a = [  9 -18 -10  -6  24 -28  -6  -1   6   0]
a[0] = 9
a[1] = -18
a[5] = -28

data = [ 2  5  5  1 30  0  5  6 -3 -3 -2 11  5  5]
data[0]: 2
data[6]: 5
data[9]: -3
data[2]: 5
data[4]: 30

W =
array([[-19,  -7, -38, -36, -10],
       [-14, -31,   8,  30, -29]])
W[-2, 0]: -19
W[-2, -4]: -7
W[0]: [-19, -7, -38, -36, -10]
W[-2, 3]: -36
W[:, -4]: [-7, -31]
W[1]: [-14, -31, 8, 30, -29]

grid = [-28  25 -22 -14  -5  14  -9  -1 -12]
grid[-9] => -28
grid[1] => 25
grid[2] => -22
grid[6] => -9
grid[-1] => -12

x =
[[  2   1  -3   2   2  -2   1  -1  -1   4]
 [  6  -9   7   8  -2   6  16  -8  -9  -1]
 [  8   5 -11   0   5  -7  -4   0   0   8]
 [  2 -18  16   7  -8  12  25  -8 -13  -8]
 [  8  -3  -3   4   0  -1   8  -4  -6   4]
 [  2 -14  12   8  -3   8  19  -7 -11  -5]
 [  0   0   1   2   0   1   3   0  -1   2]
 [ 13  11 -21  -1   9 -14 -11   2   1  13]
 [ 16  14 -27  -2  11 -18 -16   2   2  15]
 [ 12  -8  -4   4   1  -1  10  -6  -9   1]]
x[-10, 0]: 2
x[-1, 0]: 12
x[8, -9]: 14
x[-5, -9]: -14
x[3, 3]: 7
x[-3]: [13, 11, -21, -1, 9, -14, -11, 2, 1, 13]
x[-8, 9]: 8
x[5, -5]: 8
x[-6, -7]: 4
x[9, 8]: -9
x[-8, -7]: 0
x[-10, 2]: -3
x[-7, 9]: -8
x[8, -3]: 2
x[-5, -1]: -5
x[1, -5]: 6
x[:, 9]: [4, -1, 8, -8, 4, -5, 2, 13, 15, 1]
x[:, -9]: [1, -9, 5, -18, -3, -14, 0, 11, 14, -8]
x[-1, -6]: 1
x[1, -4]: 16
x[-8]: [8, 5, -11, 0, 5, -7, -4, 0, 0, 8]
x[8]: [16, 14, -27, -2, 11, -18, -16, 2, 2, 15]
x[-3, 5]: -14
x[0, -2]: -1
x[-8, -4]: -4
x[:, 0]: [2, 6, 8, 2, 8, 2, 0, 13, 16, 12]
x[-8, 5]: -7
x[-8, 8]: 0
x[-5, 0]: 2
x[:, -4]: [1, 16, -4, 25, 8, 19, 3, -11, -16, 10]
x[5, -6]: -3
x[1, -1]: -1
x[4, 7]: -4
x[7, -4]: -11
x[-1, -8]: -4
x[-1, 3]: 4

arr =  1.429  -1.590  -0.948   0.876  -1.340  -1.718  -1.709   1.943  -1.583   0.844   1.242
arr[0] => 1.429
arr[8] => -1.583
arr[5] => -1.718
arr[3] => 0.876
arr[9] => 0.844
arr[4] => -1.340
arr[7] => 1.943

A = array([ 32, -10, -14,  23])
A[0]	32
A[1]	-10

X = [-4  0  8 -4 31 -2  9 -2]
X[-8]	-4
X[-1]	-2
X[5]	-2

M =
[[-1.3, -0.3, -1.2, -0.1, -0.6, -1.5, 0.1, -0.5, -1.7, -0.2],
 [-0.2, 1.0, -0.2, 1.5, 1.1, -0.3, 0.2, 0.1, -0.4, 0.3]]
Rows and columns are counted from 0.
row 0 col 0 => -1.3
row 1 col 9 => 0.3
row 1 col 0 => -0.2
row 0 col 8 => -1.7
row 0 col 7 => -0.5
row 1 col 2 => -0.2
row 1 col 6 => 0.2
row 1 col 5 => -0.3
row 0 col 9 => -0.2
row 0 col 6 => 0.1
row 1 col 4 => 1.1
row 1 col 1 => 1.0
row 0 col 1 => -0.3
row 1 col 8 => -0.4

m = [ 14   3 -21   3  18  27 -31  -1  27  -8 -34  30   9  33 -33]
m[-15] = 14
m[-4] = 30
m[10] = -34
m[9] = -8
m[1] = 3
m[-1] = -33
m[-7] = 27

B =
22,-5,-25,-19
-19,16,22,34
B[0][0] -> 22
B[1][3] -> 34
B[1][0] -> -19
B[0][2] -> -25
